Small tables with named rows and columns. After each table, cells are looked up by row and column.

Table Rizab
,Tivuma,Rup,Kag
Zovis,73,163,91
Res,32,178,107
Sog,47,156,65
Lus,63,166,105
Matataf,77,213,69
Dinozut,38,166,16

Tivuma of Zovis is 73
Rup of Res is 178
Kag of Matataf is 69
Rup of Matataf is 213
Kag of Dinozut is 16
Kag of Lus is 105
Tivuma of Matataf is 77
Kag of Zovis is 91
Rup of Dinozut is 166
Tivuma of Res is 32
Tivuma of Lus is 63
Tivuma of Sog is 47
Which row has the largest Rup? Matataf

Tulof:
|  | Gebo | Kag | Mus | Ful | Res | Devuna | Sevu |
|---|---|---|---|---|---|---|---|
| Zaz | 1594 | -9095 | 2300 | 30481 | 12461 | -5110 | 3461 |
| Tefaki | -62400 | -46378 | -18270 | -23106 | -54132 | -69199 | -4320 |
| Vosevu | -19549 | 29300 | 9439 | 84066 | 12859 | 21383 | 3520 |
| Tabofi | -86378 | 86130 | -8692 | 25582 | -92903 | -26487 | -1047 |
| Diz | -18375 | -39221 | 3863 | -47694 | -725 | 10637 | -850 |

What is the Mus of Tabofi in Tulof?
-8692
What is the Mus of Tefaki in Tulof?
-18270
What is the Res of Vosevu in Tulof?
12859
What is the Kag of Tabofi in Tulof?
86130
What is the Res of Diz in Tulof?
-725
What is the Sevu of Zaz in Tulof?
3461
What is the Ful of Tabofi in Tulof?
25582
What is the Res of Zaz in Tulof?
12461
What is the Mus of Diz in Tulof?
3863

Table Lega
	Zete	Beb
Davo	5.61	8.85
Vib	2.04	0.01
Mek	3.10	4.17
Mupe	6.87	7.66
Tef	5.83	9.74
Nas	1.86	1.18
Gesa	2.61	1.64

Tef, Zete => 5.83
Davo, Beb => 8.85
Nas, Zete => 1.86
Gesa, Zete => 2.61
Davo, Zete => 5.61
Mupe, Zete => 6.87
Vib, Beb => 0.01
Tef, Beb => 9.74
Nas, Beb => 1.18
Which row has the largest Zete? Mupe

Table Duken
        Zoviniz  Lanav  Lef  Nik  Zakigug
Zufor        78    119  119   86       94
Naf         130    121   86   70       97
Munil        98    109  126  114      117
Vuzuva      100    114  194  189      104
Siv         103     10  155   80      178
Sud         123    105  106  141       92
Sede        173     96   18   74       69
Geful       107    121  137  160      128
Siz         142    163  127  143      124
Gedug       107    139  107  156       48

Siz, Zakigug => 124
Siz, Nik => 143
Zufor, Lef => 119
Siv, Zakigug => 178
Geful, Nik => 160
Munil, Nik => 114
Siz, Lef => 127
Vuzuva, Zakigug => 104
Sud, Lef => 106
Vuzuva, Lanav => 114
Zufor, Zoviniz => 78
Zufor, Nik => 86
Naf, Lef => 86
Siv, Lef => 155
Naf, Zoviniz => 130
Munil, Lef => 126
Munil, Zoviniz => 98
Gedug, Lef => 107
Sud, Nik => 141

Gazigat =
|  | Korug | Neta | Dad | Kerofu | Nokurik | Pavaro | Vofuner | Mapo |
|---|---|---|---|---|---|---|---|---|
| Rugel | -20 | -12 | 1 | 58 | 40 | 7 | -41 | 29 |
| Gir | -34 | 33 | 2 | -1 | -81 | -7 | 35 | -73 |
| Kevim | -1 | -20 | -44 | -19 | -32 | -94 | -24 | -8 |
| Gutisil | -58 | -21 | -34 | 77 | -23 | -82 | -25 | 10 |
| Zuf | -8 | -73 | -2 | -36 | 16 | -35 | 59 | 26 |
| Zedop | -24 | -26 | 0 | 43 | 42 | 16 | -30 | 38 |
| Surufe | 6 | 46 | -7 | 30 | -41 | -54 | -24 | -59 |
| Tak | 20 | -61 | 16 | -47 | 23 | -34 | 76 | 8 |
| Fub | 34 | 37 | 23 | 46 | 42 | 8 | -48 | -16 |
| Bep | -20 | -38 | -53 | -28 | -39 | -86 | -17 | 5 |
| Vute | -7 | -38 | -54 | -26 | -17 | -83 | -39 | 18 |
| Razin | -50 | 38 | -12 | -8 | -73 | 50 | -16 | -50 |

What is the Nokurik of Surufe in Gazigat?
-41
What is the Mapo of Kevim in Gazigat?
-8
What is the Vofuner of Surufe in Gazigat?
-24
What is the Nokurik of Vute in Gazigat?
-17
What is the Nokurik of Kevim in Gazigat?
-32
What is the Nokurik of Gir in Gazigat?
-81
What is the Pavaro of Rugel in Gazigat?
7
What is the Vofuner of Fub in Gazigat?
-48
Row with the largest Pavaro: Razin

Gifigo =
	Gul	Paf	Kodan
Dilavu	187	151	132
Gemek	111	208	110
Pabe	88	123	90
Gipizud	72	175	163
Pelab	148	74	123
Femalaz	35	96	142
Lin	138	122	165

Kodan of Gipizud = 163
Paf of Pelab = 74
Gul of Pabe = 88
Paf of Gemek = 208
Kodan of Pabe = 90
Gul of Gemek = 111
Paf of Lin = 122
Kodan of Femalaz = 142

Kib.csv
,Simoli,Sis,Kad,Ral
Dat,78,33,64,50
Kudige,28,43,33,50
Fiv,3,29,34,25
Mitegi,6,25,26,22
Boguv,25,36,36,14
Zodevus,73,49,55,75

What is the Sis of Fiv in Kib?
29
What is the Ral of Zodevus in Kib?
75
What is the Kad of Zodevus in Kib?
55
What is the Kad of Dat in Kib?
64
What is the Simoli of Mitegi in Kib?
6
What is the Simoli of Zodevus in Kib?
73

Tem:
|  | Vena | Kol | Gef | Fupanam | Vem | Vatu | Suvo | Dobef |
|---|---|---|---|---|---|---|---|---|
| Nesasom | 128 | 153 | 120 | 106 | 77 | 112 | 194 | 149 |
| Tekema | 148 | 142 | 71 | 129 | 48 | 137 | 178 | 122 |
| Nem | 107 | 167 | 125 | 107 | 68 | 55 | 208 | 129 |

What is the Vatu of Nesasom in Tem?
112
What is the Vena of Nem in Tem?
107
What is the Suvo of Nesasom in Tem?
194
What is the Fupanam of Nem in Tem?
107
What is the Gef of Nesasom in Tem?
120
What is the Kol of Tekema in Tem?
142
What is the Gef of Nem in Tem?
125
What is the Vem of Tekema in Tem?
48
What is the Vatu of Nem in Tem?
55
Which row has the largest Gef? Nem

Bidi:
columns: Rodod, Noseb, Lotov, Pota, Nofiti, Rog
Zis: [0.635, 0.616, 0.734, 0.362, 0.799, 0.242]
Kopavu: [0.832, 0.704, 0.654, 0.713, 0.464, 0.382]
Pak: [0.442, 0.399, 0.399, 0.567, 0.753, 0.422]

What is the Nofiti of Zis in Bidi?
0.799
What is the Nofiti of Pak in Bidi?
0.753
What is the Rog of Pak in Bidi?
0.422
What is the Rog of Kopavu in Bidi?
0.382
What is the Rodod of Zis in Bidi?
0.635
What is the Pota of Kopavu in Bidi?
0.713
What is the Pota of Zis in Bidi?
0.362
What is the Noseb of Zis in Bidi?
0.616
What is the Rodod of Pak in Bidi?
0.442
What is the Lotov of Zis in Bidi?
0.734
What is the Lotov of Pak in Bidi?
0.399
What is the Lotov of Kopavu in Bidi?
0.654
Row with the largest Nofiti: Zis

